A small network was shown many inputs. Here are its activations along a few directions, one row for each input.
In each table, some parts of the input vary, and every possible input appears once, in random order.
A made-up example of a description, with smaller parts first: one of 2 separate values, together with either a single point or one of 9 places around a ring or (one of 4 places along a line, together with one of 5 places around a ring).
Shared parts are said once, and a part with two or three values counts as separate values.
In the rows, zero is written as 128.

Other details of the inputs shift rows strongly along two fixed directions, in all tables alike. That doesn't count.

Table:
r1: [143  85 102 137 124 212  72 151 112 128  64 126 156 162]
r2: [132 122 103  97 153 122 156  95 102 147 166 110 160 146]
r3: [135  80 108 142 105 191  79  92 191 145  83  95 120 113]
r4: [ 79 195 180 138 159 119 122 153 110 110 131 195  53 120]
r5: [121 139 181 177 188 109 131 160  98 136 201 165  90 157]
r6: [163  97  74 104 122 205  86 162 144 139  77 120 105 183]
r7: [ 98 140  99  91 149 128 139 110  77 111 133 120 171 136]
r8: [129  95 107 106 131 110 194 110 140 132 152 107 155 114]
r9: [161  57  99 138 117 217 131 151 169 158 100 110 134 139]
r10: [143 158 129 104 112 111 138  98 108 165 142 130 165 125]
r11: [ 80 194 193 171 151 109 105 161 102 112 147 191  98 115]
r12: [ 86 142 188 177 140 103 163 147 166 123 176 140  69  87]
r13: [126 125  94  92 141 112 134 111 118 100 149 101 157 130]
r14: [113 165 182 141 169 112 133 143 125 149 173 174  42 121]
r15: [160 121 111 110 120 118 187 137 101 158 158 130 169 138]
r16: [142  86 115 116 123  73 188 116 136 133 137 103 159 116]
r17: [139 186 103  63 115 117 136 122 121 138 112 140 127 131]
r18: [ 89 165 106 106 115 111 130  78 117 101 110 119 155  91]
r19: [115 144 204 184 115  81 156 164 140 129 171 154  82 107]
r20: [109 137 167 187 142 195  44 187 185 119 113 157  62 122]
r21: [113 153 204 184 140  78 120 136 132 123 176 162  81 124]
r22: [125 122 131 120  84  73 176 105 152 141 125  93 150  93]
r23: [153  68 108 148 113 190  76 137 121 103  55 120 148 155]
r24: [148 152 116  85 109 126 195 126 121 172 123 121 119 103]
r25: [149 150 133 107  88 120 171 126 117 168 140 125 161 109]
r26: [139 183 118  94 103 113 121 127 114 139 126 136 171 128]
r27: [124 132 127 114 106  63 141  72 140 132 133  99 153 107]
r28: [126 159 114 106  95  69 120 101 140 105 121 106 157 104]
r29: [109 146  90  72 137 124 151 118  72 119 117 141 135 162]
r30: [ 83 122 177 176 175  80 111 152  99  69 158 156  88 116]
r31: [159 138 110 105 127  93 142 126  97 103 137 113 169 156]
r32: [184  43 112 157  98 179 126 152 164 148  81 112 138 147]
r33: [164  64  98 137 119 168  69 141 163 105  74  89 134 143]
r34: [151 154 103  96 136 119 136 141  87 127 145 121 176 162]
r35: [130 148 123 103 101 132 180 115 137 158 139 109 149  99]
r36: [158 113 118 116 137  87 160  96  97 132 147 112 164 156]
r37: [ 92 183 110  96 122 123 132  96 104 122 109 131 166 104]
r38: [113 110 180 199 150 198  59 160 184 146 129 151  51 121]
r39: [140 108 120 152  77 184  65 121 148 114  36 130 145 126]
r40: [145 128  86  82 150 115 168 105  92 162 154 126 123 163]
r41: [145  45  97 137 135 196  89 105 170 136 100  93 126 142]
r42: [139  96 114 110 144  72 152  87 117 125 144  96 157 133]
r43: [112 182 191 174 130  79 103 163 135  95 163 169  88 124]
r44: [ 98 121  97  98 142 118 134  94  93  93 132 114 161 118]
r45: [ 93 106 176 216 122 163  38 157 173  88  77 152  62 103]
r46: [135 108  97 132  96 189  62 120 189 118  72 102 128 112]
r47: [122 131 153 159 172 114 187 187 119 149 184 169  52 134]
r48: [130 145  94  86 145 125 137 129 102 118 151 109 166 148]
Description of these inputs: one of 2 separate values, together with one of 4 places along a line, together with either a single point or one of 5 places around a ring.
Q: Changing only the place on the line of 4 turns r26 into r25. The same change can be made to r48. Which row results?
A: r9
Q: Changing only the place on the line of 4 turns r4 into r14. The same change can be made to r11. Which row results?
A: r10
Q: List by row number the other rows that have the place on the line of 4 and the choice among 2 separate values in common with r24.
A: r12, r19, r22, r25, r35
Q: Start at r23 and move only the place on the line of 4, one step at a time. The first step leads to r31. Which rows follow, in order?
A: r36, r32
Q: List by row number the other rows that have the place on the line of 4 and the choice among 2 separate values in common with r36.
A: r2, r5, r40, r41, r42

Table:
r49: [128 149 118 105 126 102 142 114 102 120 134 127 153 130]
r50: [160  80  86 123  94 200  76 122 157 135  52  98 155 141]
r51: [129 154 124 106 116 102 150 113 113 132 132 127 150 119]
r52: [142 113 114 110 142 106 173 121 106 141 160 118 148 141]
r53: [122 150 110  96 138 113 148 113 102 127 142 128 146 133]
r54: [103 118 167 177 154 132  98 155 145 104 140 147  80 122]
r55: [108 138 167 164 153 146 109 163 142 128 146 158  68 125]
r56: [126 153 124 109 115  98 148 110 118 129 135 124 153 116]
r57: [108 126 178 183 144 134  98 158 155 117 141 152  71 119]
r58: [119 142 123 111 116  96 152 102 125 125 136 116 148 109]
r59: [166  79  84 121  83 221  79 127 168 155  40 103 145 139]
r60: [148 118 116 107 129 102 182 121 119 150 158 115 143 133]
r61: [110 131 164 171 154 145  97 168 132 113 140 159  78 138]
r62: [123 141 117 108 129  96 140 106 110 117 137 120 153 125]
Q: What do these inputs look like to the network?
A: one of 2 separate values, together with either a single point or one of 6 places along a line
Q: Changing only the choice among 2 separate values turns r52 into r60. The same change can be made to r62. Which row results?
A: r57
Q: Change only the place on the line of 6 in r51. List by row number the other rows that result.
A: r55, r56, r57, r58, r59

Table:
r63: [138 163 128 107 130  99 146 135 108 128 147 136 136 138]
r64: [115 140 136 118 118  81 156 122 121 112 136 123 135 107]
r65: [123 159 135 114 123 103 161 112 122 145 147 134 128 106]
r66: [ 96 109 188 213 172 159  59 172 165  96 144 158  36 130]
r67: [149  63 162 207 125 250  38 185 208 153  77 146  45 143]
r68: [139 139 127 117 134  84 149 129 117 121 156 126 140 134]
r69: [105 145 126 117 139  95 139  99 117 105 146 122 136 116]
r70: [103  96 191 214 177 153 122 199 157 127 180 167  30 136]
r71: [167 105  90 109  98 192  92 127 133 149  70 107 168 147]
r72: [144 105  89 113  83 193  97 119 145 137  51 112 168 124]
r73: [117 102 201 225 171 157  67 198 155 108 155 165  51 137]
r74: [168  69  86 115  92 184 112 105 173 164  77  87 155 136]
r75: [129 141 134 122 124  77 148 117 121 118 145 122 138 122]
r76: [112 164 135 122 121 101 140 118 104 121 137 140 150 117]
r77: [111 129 201 207 157 163  88 184 169 134 149 173  31 122]
r78: [123 155 137 119 128 100 137 121  98 128 146 139 151 133]
r79: [117 165 132 109 116  93 151 127 113 119 129 139 132 111]
r80: [133 134 132 122 127  76 149 119 119 120 151 125 140 131]
r81: [107 142 139 127 123  93 151 115 115 108 140 126 151 107]
r82: [155 109  76  94 111 192  85 120 136 143  73 103 153 149]
r83: [126 141 129 114 145 114 162 134  83 129 148 140 145 141]
r84: [113 137 136 118 125  94 169 113 130 137 149 119 129  97]
r85: [111 160 122 103 142 103 129 113 101 122 148 135 134 135]
r86: [107 110 198 214 150 134  86 184 166 104 139 158  43 120]
r87: [122 142 120 108 152  97 133 115 107 114 160 122 136 132]
r88: [164  78  89 115  91 180 114 103 172 163  74  86 153 127]
r89: [114 141 139 132 124  89 146 109 113 113 145 124 152 114]
r90: [118 121 114 107 167 104 158 120  96 116 155 130 133 135]
r91: [100 168 121 108 135 104 133 109 108 116 139 136 135 120]
r92: [164 100  86 111  78 183  95 118 156 142  47 104 153 130]
r93: [174  74  82 111  99 189 113 115 170 164  83  89 157 139]
r94: [118 166 136 120 125 101 137 120 101 126 140 139 150 125]
r95: [119 138 136 121 126  91 166 109 131 142 154 117 131 106]
r96: [115 144 115  97 161 116 153 127  89 126 147 138 129 142]
r97: [145 111  76 100 101 191  82 107 144 139  61 103 154 140]
r98: [133 157 132 111 124  90 144 126 110 126 143 138 135 135]
r99: [126 133 138 130 132  86 142 111 107 118 155 125 154 129]
r100: [116 137 124 114 146  92 134 102 110 110 156 122 136 130]
r101: [168 104  88 109  83 181  94 120 153 145  54 105 153 139]
r102: [ 97 147 126 112 137  97 144 104 118 101 142 124 137 110]
r103: [101 126 199 205 153 166  93 188 169 129 140 175  27 105]
r104: [ 94 170 120 104 134 108 138 115 111 113 134 139 134 115]
r105: [169  63  75 115 104 179 124 131 143 140  75  97 153 152]
r106: [131 144 121 108 137 105 168 138  96 125 149 138 130 146]
r107: [128 117 127 126 150 101 166 129  92 122 155 130 150 135]
r108: [165  81  80 105 100 207 132 125 144 163  85 104 143 148]
r109: [121 141 139 131 128  87 141 110 111 115 149 123 153 121]
r110: [135 161 132 106 133 112 160 125 117 147 160 134 132 129]
Q: What do these inputs look like to the network?
A: one of 2 separate values, together with one of 4 places along a line, together with either a single point or one of 5 places along a line
Q: Changing only the place on the line of 4 turns r70 into r105. The same change can be made to r65. Which row results?
A: r92
Q: Changing only the place on the line of 4 turns r82 into r71. The same change can be made to r90. Which row results?
A: r107
Q: Change only the choice among 2 separate values in r79. List by row number the other rows that result.
A: r64
Q: Start at r102 and move only the place on the line of 5, one step at a time. The first step leads to r69. Which rows follow, in order?
A: r66, r100, r87
Q: Start at r108 and move only the place on the line of 4, one step at a time. The first step leads to r106. Which rows follow, in order?
A: r83, r96
